Each row below holds a small network's activations on one input, seen along a few directions.
Each table varies a few parts of the input and shows all the possible inputs, shuffled.
A made-up example of a description, with smaller parts first: one of 8 places around a ring, together with either a single point or (one of 2 separate values, together with one of 4 places along a line) or one of 11 places along a line.
Shared parts are said once, and a part with two or three values counts as separate values.

Other details of the inputs shift rows strongly along two fixed directions, in all tables alike. That doesn't count.

Table:
row 1: 16; 17; 45; -6; 10; -20; 25; -2; -19; -12; 4; -8; 26
row 2: 9; 28; 31; -26; 3; -26; 25; 6; -14; -5; -3; -3; 26
row 3: -27; 28; 36; -10; 1; 45; -21; -15; 30; 10; -3; 5; -17
row 4: -29; -20; -30; 27; -18; 43; -39; -19; 20; -10; -16; 13; -57
row 5: -25; -2; 29; -2; 14; 47; -14; -13; 44; 13; -9; 12; -6
row 6: 12; -8; -48; 0; -26; -31; 2; 8; -16; -6; -8; 8; -4
row 7: 18; -13; -50; 11; 1; -16; -4; 4; -26; -8; 21; -4; -10
row 8: 5; -28; -41; 10; -21; -38; 8; 6; -10; -6; -20; 6; 3
row 9: -32; -17; -30; 21; -36; 30; -35; -16; 23; -8; -35; 20; -51
row 10: 27; 7; 35; -5; 27; -8; 26; 2; -16; -8; 19; -4; 31
row 11: 16; -12; -51; 7; -7; -20; -1; 5; -22; -9; 12; 1; -10
row 12: 7; -8; -45; 8; -6; -23; -2; 2; -31; -17; 10; -6; -18
row 13: 7; -19; -53; 5; 0; -26; 1; 6; -17; 0; 9; -3; -3
row 14: 10; 6; 48; -3; 2; -23; 23; 30; -13; 12; -4; -34; 29
row 15: -26; -20; -28; 29; -9; 47; -41; -20; 15; -10; -6; 9; -56
row 16: 8; 17; 23; -29; 8; -31; 29; 12; -1; 10; -3; -1; 42
row 17: 14; -21; -37; 11; -27; -31; 6; 4; -17; -14; -16; 12; -2
row 18: 24; 13; 39; -8; 9; -17; 27; 1; -11; -4; 6; 0; 35
row 19: 21; 25; 28; -20; 10; -17; 23; 5; -12; 5; 15; -4; 33
row 20: -25; 23; 32; -8; 19; 56; -23; -14; 27; 5; 10; 2; -21
row 21: -22; 31; 71; -21; 6; 33; -6; 21; 31; 36; -5; -26; 11
row 22: 9; -20; -53; 10; 8; -22; -3; 6; -19; 0; 18; -9; -4
row 23: 11; 17; 23; -20; 17; -24; 24; 6; -6; 13; 12; -8; 38
row 24: 9; -27; -41; 19; -13; -31; 2; 0; -14; -5; -6; -1; -1
row 25: -15; 6; 36; -2; 8; 53; -13; -14; 36; 5; -6; 16; -9
row 26: -22; -2; 30; 2; 22; 51; -16; -13; 39; 13; -1; 7; -6
Description of these inputs: one of 2 separate values, together with either a single point or (one of 3 separate values, together with one of 4 places along a line).
The inputs of row 19 and row 18 match in every part but the choice among 2 separate values. If row 11 is changed in the same way as row 19 into row 18, which row does it become? -> row 25
Which other rows does row 20 become when the choice among 3 separate values takes its other values? List them by row number. -> row 7, row 22

Table:
row 27: -29; 24; 66; -8; 14; 64; -14; -21; 44; 7; -7; 13; -12
row 28: 11; 3; -15; -10; 6; -22; 7; 6; -14; 2; 11; -5; 12
row 29: 10; -3; -1; 7; 3; -19; 7; 11; -19; 0; 8; -16; 8
row 30: -21; -50; -85; 48; -38; 24; -50; -8; 8; -5; -18; 5; -71
row 31: 15; 4; -3; 2; 2; -16; 10; -2; -23; -17; 7; -1; 3
row 32: 6; 1; 26; 1; 13; 0; 11; -2; -7; -7; 2; -4; 10
row 33: 17; 1; -13; -4; 4; -17; 13; -5; -14; -11; 7; 8; 10
row 34: -21; 15; 25; -14; 12; 37; -12; 1; 35; 23; 1; 3; -1
row 35: 5; -3; 19; -5; 13; 0; 11; 2; 6; 6; 5; 1; 20
row 36: 8; 1; -7; 1; 1; -20; 6; 14; -20; 1; 10; -18; 4
row 37: 9; -8; -14; 1; 5; -21; 10; 7; -9; 6; 8; -9; 14
row 38: -11; -3; -28; 2; -8; 16; -17; -10; 11; 2; 0; 13; -21
row 39: 14; -3; -6; -2; 6; -18; 12; -4; -12; -12; 7; 8; 15
row 40: 11; 6; -5; -4; 4; -21; 5; 9; -23; -3; 11; -15; 4
row 41: -17; 25; 39; -11; 8; 44; -12; -9; 22; 6; 0; 5; -9
row 42: 5; -3; 13; -3; 14; -2; 12; -4; 1; -3; 2; 5; 19
row 43: 4; 2; 9; -3; -24; -31; 13; 14; -11; -3; -22; -6; 12
row 44: -19; -10; -20; 2; -35; 1; -13; 0; 24; 9; -33; 14; -16
The inputs of row 37 and row 29 match in every part but one. If row 39 is changed in the same way as row 37 into row 29, which row does it become? -> row 27
What do these inputs look like to the network? -> one of 2 separate values, together with either a single point or one of 8 places around a ring
Which other rows does row 33 become when the choice among 2 separate values takes its other values? List them by row number. -> row 31

Table:
row 45: -29; -4; 22; 9; -35; 46; -28; -12; 47; 3; -42; 25; -31
row 46: 14; 40; 67; -27; 17; -21; 33; 22; -19; 5; 12; -27; 41
row 47: 20; -26; -60; 23; -41; -55; 6; 10; -40; -19; -18; -6; -15
row 48: 6; -32; -94; -2; -37; -66; 1; 31; -10; 28; -10; -10; 9
row 49: -16; -1; 8; 3; -7; 56; -22; -27; 44; -4; -15; 41; -17
row 50: 17; -46; -65; 30; -19; -49; 13; -2; -35; -27; -13; 9; -7
row 51: -30; 0; 14; 15; -21; 63; -44; 3; 36; 24; -9; -9; -40
row 52: 11; 42; 72; -33; 15; -28; 35; 14; -18; 0; 1; -17; 45
row 53: 21; 38; 50; -36; 39; -17; 35; -4; -16; -6; 27; 3; 46
row 54: 20; -41; -69; 35; 0; -36; -6; 16; -43; -9; 16; -25; -14
row 55: 15; 17; 65; -20; 34; -24; 40; -2; -8; -6; 6; -5; 52
row 56: 6; 28; 63; -30; 42; -24; 37; 0; -15; -3; 16; -13; 48
row 57: 9; -31; -73; 22; -1; -43; 1; 10; -44; -16; 15; -21; -19
row 58: -16; 1; -1; 11; 9; 74; -38; -13; 39; 18; 12; 9; -35
row 59: -22; 6; 5; 3; -2; 60; -28; -28; 45; 2; -7; 33; -26
row 60: -26; 10; -4; -3; 9; 65; -36; -19; 36; 10; 10; 14; -37
What do these inputs look like to the network? -> either a single point or (one of 3 separate values, together with one of 5 places along a line)
A walk changes only the place on the line of 5. It starts at row 49 and steps to row 59. List the rest of the walk in order. -> row 53, row 60, row 58
Which other rows does row 57 become when the choice among 3 separate values takes its other values? List them by row number. -> row 46, row 60

Table:
row 61: 13; 23; 60; -12; 38; 7; 18; 5; -11; -5; 26; -18; 25
row 62: -25; -13; -20; 12; -6; 34; -25; 0; 23; 15; 0; -4; -32
row 63: -22; -10; -11; 18; 1; 31; -25; -7; 17; 4; -2; -5; -30
row 64: 15; -11; -12; 10; 10; 2; 5; -13; -13; -16; 12; 8; 1
row 65: -21; 19; 51; -17; 9; 40; 0; -17; 43; 10; -13; 21; 11
row 66: 4; 19; 50; -8; 3; 8; 14; -5; 6; -1; -5; 6; 13
row 67: 13; -3; -10; -3; 18; -21; 12; 18; -27; 1; 25; -19; 11
row 68: -10; 10; 40; -10; -9; -2; 8; 8; 16; 10; -27; -5; 13
row 69: 10; -3; -4; -5; -9; -37; 21; 18; -19; 8; -2; -15; 16
row 70: 7; -10; -5; 9; -28; -17; 3; 3; -5; -12; -22; 9; -6
row 71: 10; 16; 36; -3; 28; 26; 2; -9; -1; -7; 21; 2; 4
row 72: 9; 6; -10; -11; 0; -32; 17; 19; -26; 2; 13; -18; 13
row 73: 0; 3; -10; 7; -6; -10; -7; 2; -21; -11; 5; -12; -12
row 74: 7; 15; 42; -18; 34; 0; 22; -3; 8; 6; 18; 0; 36
row 75: -2; -26; -59; 27; -2; -4; -22; 4; -21; -10; 10; -12; -35
row 76: -2; -13; -15; -4; -21; -24; 4; 3; 5; 2; -24; 9; 10
row 77: 22; 2; -9; -4; 9; -27; 15; 19; -17; 10; 20; -18; 27
row 78: -7; -29; -55; 26; -31; -17; -17; 2; -10; -3; -19; -8; -34
row 79: 19; -4; 5; 9; 11; -25; 12; 6; -34; -11; 17; -18; 11
row 80: 0; -22; -64; 14; -35; -18; -16; 11; 1; 13; -13; -5; -22
row 81: -23; -3; -1; 8; 14; 73; -38; -29; 35; -2; 4; 23; -39
row 82: -5; -25; -64; 13; -48; -21; -20; 16; 4; 12; -27; 0; -21
row 83: 26; -5; -7; 0; 21; -28; 26; -3; -23; -13; 20; 2; 27
row 84: -25; 29; 46; -26; 20; 40; -9; -15; 39; 15; 1; 11; 8
row 85: 5; 16; 51; -25; 3; -14; 30; 3; 13; 0; -14; 14; 41
row 86: 19; -4; -16; -6; 28; -25; 13; 2; -24; -7; 24; -4; 18
row 87: -23; -2; 7; 19; -2; 70; -35; -23; 38; 0; -2; 15; -39
row 88: -21; 25; 73; -10; 6; 37; -5; -5; 29; 12; -14; -1; 6
row 89: 4; -13; -12; 4; -24; -17; 6; -3; -2; -13; -23; 17; 0
row 90: 21; 5; -15; -6; 17; -21; 9; 19; -22; 9; 26; -16; 19
row 91: 4; 22; 33; -17; 17; 16; 10; -15; 3; -7; 7; 11; 10
row 92: -6; 12; 35; -18; 8; -1; 13; -6; 19; 11; -5; 7; 23
row 93: 23; 10; -3; 1; 2; -27; 19; 2; -35; -19; 14; -3; 8
row 94: -3; -14; -73; 11; -27; -13; -26; 11; -9; 10; 0; -6; -29
row 95: -27; -4; -8; 6; 15; 71; -37; -27; 42; 3; 3; 23; -34
row 96: 18; 7; -13; -9; 11; -32; 22; -2; -27; -14; 13; 5; 19
row 97: -21; -4; -23; 12; -12; 18; -25; -6; 7; 2; -7; -6; -34
row 98: 9; -7; -10; 4; -8; -14; 9; -9; -9; -12; -8; 14; 1
row 99: -25; -11; -2; 13; -33; 17; -25; 1; 20; 2; -34; 6; -27
row 100: 9; -4; 2; -10; -19; -42; 23; 24; -13; 6; -16; -12; 24
The inputs of row 95 and row 96 match in every part but one. If row 71 is changed in the same way as row 95 into row 96, which row does it become? -> row 93
What do these inputs look like to the network? -> one of 5 places along a line, together with one of 8 places around a ring
Which other rows does row 94 become when the place on the line of 5 takes its other values? List them by row number. -> row 77, row 80, row 82, row 90
Which other rows does row 98 become when the place on the line of 5 takes its other values? List them by row number. -> row 64, row 81, row 89, row 91
